These are the activations of a small neural network, seen along a few directions. Each row is one input.
Each table varies a few parts of the input and shows all the possible inputs, shuffled.
Descriptions start from the smaller parts, as in this example, which fits no table here: one of 6 places along a line, together with either a single point or one of 9 places around a ring or (one of 3 separate values, together with one of 8 places around a ring).
Shared parts are said once, and a part with two or three values counts as separate values.
In the rows, zero is written as 128.

Other details of the inputs shift rows strongly along two fixed directions, in all tables alike. That doesn't count.

Table:
row 1: [ 90 100 109 143 142  81 117 129 168 132 127  59  85 158]
row 2: [143 154 111 119 105 156 131 112 102 137 159 190 176 150]
row 3: [156 133 142 117 131 173 148 127 111 122 133 138 163  98]
row 4: [145 146 133 139 121 167 114 118 102 134 139 166 156 133]
row 5: [107 137 110 131 134 112 130 113 114 145 141 131 125 151]
row 6: [164 130 133 132 123 188 147 127  93 116 148 167 189 109]
row 7: [103  43 101 246 163 181 154 142  17  72 195 217 226 161]
row 8: [ 95  92 148 156 174 126 136 117 113 106 132 122 120 123]
row 9: [169 193 110  87  68 144  93 118 185 177 118 106 125 141]
row 10: [162 190 134  54 100 144 130 103 150 157 120 135 133 115]
row 11: [ 77  88 147 163 176  47 115 157 141 112  84  75  37 103]
row 12: [117 106 120 114 126 121 135 124 156 110 138 111 137 150]
row 13: [164 152 165  78  99 137 123 147 142 106  92 178 127  72]
row 14: [ 67  51 112 226 192 100 136 146  79 113 142  83 104 145]
row 15: [191 186 150  74 101 180 130 120 139 156 110 119 148  85]
row 16: [ 98 107 117 133 153 110 147 115 108 121 149 138 133 147]
row 17: [192 191 156  75  84 133 124 157 159 148  71 117 107  62]
row 18: [151 117 148 122 106 143 153 167 115  90 111 175 146  76]
row 19: [149 136 110 115  97 150 120 121 151 127 150 145 165 152]
row 20: [163 142 137 131 124 179 136 126 102 129 135 148 167 109]
row 21: [151 125 113 111  98 167 135 118 137 103 162 177 200 152]
row 22: [134 149 121 103 120 139 138 109 117 133 145 160 156 136]
row 23: [ 92 109 124 127 147  40 139 149 139 117  98 102  60 123]
row 24: [178 190 134  99 100 154 102 128 145 187 101  83 106 102]
row 25: [ 81  37 107 185 173 150 185 120  39  45 210 245 232 169]
row 26: [ 75 119 113 138 163  68 122 122 132 156 122  66  60 148]
row 27: [104 104 129 119 116  34 116 157 195 123  89  50  41 135]
row 28: [164 210 119  75  80 141 109 109 145 185 121 136 126 132]
row 29: [ 55  43 124 229 202 114 137 127  71  89 159 139 131 159]
row 30: [112 114 148 143 158 136 130 114 120 120 128 123 125 121]
row 31: [ 87 140 131 158 160  76  87 128 149 181  91  28  25 136]
row 32: [ 97 106 128 178 163 129 116 121 101 125 135 125 119 142]
row 33: [113 120 142 150 154 134 123 115 115 126 127 123 122 127]
row 34: [181 192 144  92 105 158 110 126 146 177 101  91 114  93]
row 35: [155 135 107 123  87 168 127 119 133 116 162 182 198 156]
row 36: [ 73  82 127 128 157  36 146 159 135 103  96 105  49 119]
row 37: [ 87 127 149 136 177  79 105 119 159 162  89  25  30 117]
row 38: [180 182 112  86  61 164 106 115 168 155 137 145 161 146]
row 39: [118  72 130 118 103  90 145 163 155  74 119 146 121 134]
row 40: [178 167 125  64  78 170 126 112 171 133 135 148 176 133]
Each input here is: one of 4 places along a line, together with either one of 2 separate values or one of 8 places along a line.
Q: Changing only the place on the line of 4 turns row 16 into row 6. The same change can be made to row 22. Which row results?
A: row 20
Q: Changing only the place on the line of 4 turns row 38 into row 4. The same change can be made to row 27. Which row results?
A: row 11
Q: Change only the choice among 2 separate values in row 23. List by row number the other rows that result.
A: row 36
Q: Change only the place on the line of 8 in row 40. List by row number the other rows that result.
A: row 1, row 9, row 12, row 19, row 21, row 35, row 38
